[[125 133 120 118 135 131 118]
 [137 118 147 134 126 121 137]
 [138 116 152 140 124 123 153]
 [138 117 151 140 124 123 151]
 [125 133 120 118 133 127 104]
 [127 129 145 127 130 137 155]
 [131 123 126 136 122 121 130]] Out: 122

[[129 125 135 130 121 123 130 126 134 138 129 131]
 [129 127 128 128 126 126 129 129 129 132 127 129]
 [129 127 131 129 126 127 129 127 131 131 128 129]
 [129 128 127 128 127 127 129 129 128 130 127 128]
 [125 129 128 128 133 132 126 126 126 119 129 127]
 [129 120 139 134 107 111 131 124 137 152 131 132]
 [127 127 134 130 129 129 128 124 132 126 130 129]
 [131 128 106 124 117 118 126 143 114 140 123 123]
 [128 128 134 129 131 131 129 125 132 126 129 130]
 [128 128 127 128 129 128 128 128 127 127 128 128]] Out: 127

[[116 149 122 122 120 112 135 106 122]
 [135 123 127 128 132 135 115 136 120]
 [118 144 114 151 130 125 117 116 142]
 [135 148 110 119 144 111 147 146 130]
 [109 116 135 139 123 109 131 141 147]
 [129 150 119 112 111 143 123 123 109]] Out: 123

[[105 144 135 144 127 134 129 123]
 [149 129 115 111 134 132 141 134]
 [109 126 142 142 121 118 112 127]
 [151 118 118 110 132 123 134 136]
 [129 110 136 127 122 109 110 131]
 [111 148 128 140 131 141 140 122]
 [132 140 116 124 136 144 150 123]
 [120 146 121 132 135 144 147 122]
 [139 107 130 119 125 110 116 134]
 [118 116 141 136 120 112 108 129]
 [105 136 140 145 123 126 119 125]
 [146 111 123 113 129 115 125 135]] Out: 115

[[133 125 133 128 132 130 128 132 127 125 119]
 [124 137 122 133 118 131 131 120 128 136 139]
 [117 137 115 123 130 118 122 130 133 126 132]
 [109 144 103 113 143 107 111 143 139 113 116]
 [136 128 137 143 109 145 142 110 121 146 147]] Out: 121
---
[121 149  98 131] 131

[119 110 114 107 152] 114

[131 103  99 153] 131

[123 100 137 135 152 117] 123

[[122 137 117 119]
 [124 131 125 101]] 119

[[106 140 133 124]
 [134 111 108 121]] 111

[139  99 107 121] 121

[[142 114 135 118 125 128]
 [135 126 129 115 125 106]] 115
---
130  129  144  131
123  124  151  121
152  152  113  150
value 152

117  130  115  127  104  102  125
129  139  138  126  135  132  124
126  137  133  127  130  124  126
value 137

140  126  132  151  118
115  143  128  135  126
140  126  132  152  106
value 126

134  124  118  142  106  143
120  120  118  119  117  120
121  121  119  123  117  122
value 121

140  147  132  139  117  118  129
132  123  119  140  137  133  105
142  123  131  131  106  135  138
value 123

141  126  115  150
140  113  141  117
143  127  130  110
value 127

137  113  116  142
126  104  102  123
121  133  130  114
value 133

131  143  138  115  155
124  132  121  116  153
102   99  110  119  148
value 99
---
[128 100 151  99]
100
[116 151 132 111 123]
151
[107 138 155 129 146]
138
[134 101 129 125]
101
[101 157 114 125 118 103]
157
[127 131 143 125 119 106]
131
[135 130 106 133 125 127 126]
130
[152 123 143 134 135]
123
[155 134 128 130 139]
134
---
[[145 130 120 124 131]
 [155 134 120 123 125]]: 145, 125

[117 115 142 154 116 100 150]: 117, 150

[[130 132 133 126 132 123 139]
 [132 121 155 132 126 123 128]
 [136 120 134 137 123 135 125]]: 130, 125

[114 104 124 125 132 121]: 114, 121

[117 101 101 154 154]: 117, 154

[[137 137 148 126 129]
 [118 122 111 154 130]]: 137, 130
---
[99, 126, 125, 131, 142] 125

[[133, 104, 101, 134, 132, 125],
 [121, 118, 120, 124, 136, 122]] 124

[[120, 115, 135, 123, 137, 122, 103],
 [109, 143, 104, 137, 139, 121, 140],
 [131, 123, 141, 126, 127, 132, 132]] 127

[[136, 122, 132, 132, 128, 133, 129],
 [152, 128, 130, 128, 128, 141, 125]] 128

[129, 117, 103, 145, 109] 103

[118, 103, 139, 146, 127, 125] 146

[[154, 135, 134, 135, 140, 140, 140],
 [124, 142, 134, 120, 138, 134, 135]] 138
---
[[124 128 153 128 130 129]
 [152 128 107 128 127 129]
 [110 128 122 129 128 129]] yields 122

[[132 132 115 123 129 128 130]
 [126 106 142 120 128 104 149]
 [116 110 136 134 118 132 103]] yields 136

[[130 133 144 126 126 103]
 [154 127 117 124 124 121]
 [146 121 111 122 129 112]] yields 111

[[123 110 126 147 112]
 [120 103 115 103 128]
 [139 129 140 137 146]] yields 140

[[112 104 120 117]
 [104 124 115 138]
 [119  99 122 122]] yields 122

[[116 104 131 147 113 131 120]
 [118 109 131 144 114 130 122]
 [117 105 131 146 114 131 121]] yields 131

[[138 119 115 130 127]
 [134 125 146 134 130]
 [129 134 103 116 127]] yields 103
---
131  118  104  152 >> 152
119  100  154  121  150  115 >> 115
110  138  156  111 >> 111
124  130  104  145  133 >> 133
117  113  136  101  144  122  116 >> 116
100  125  140   99  149  136 >> 136
139  141  125  116  105 >> 105
146  109  106  143 >> 143
122  137  152  131  118  150  144 >> 144
132  129  150  126  122  122  130 >> 130
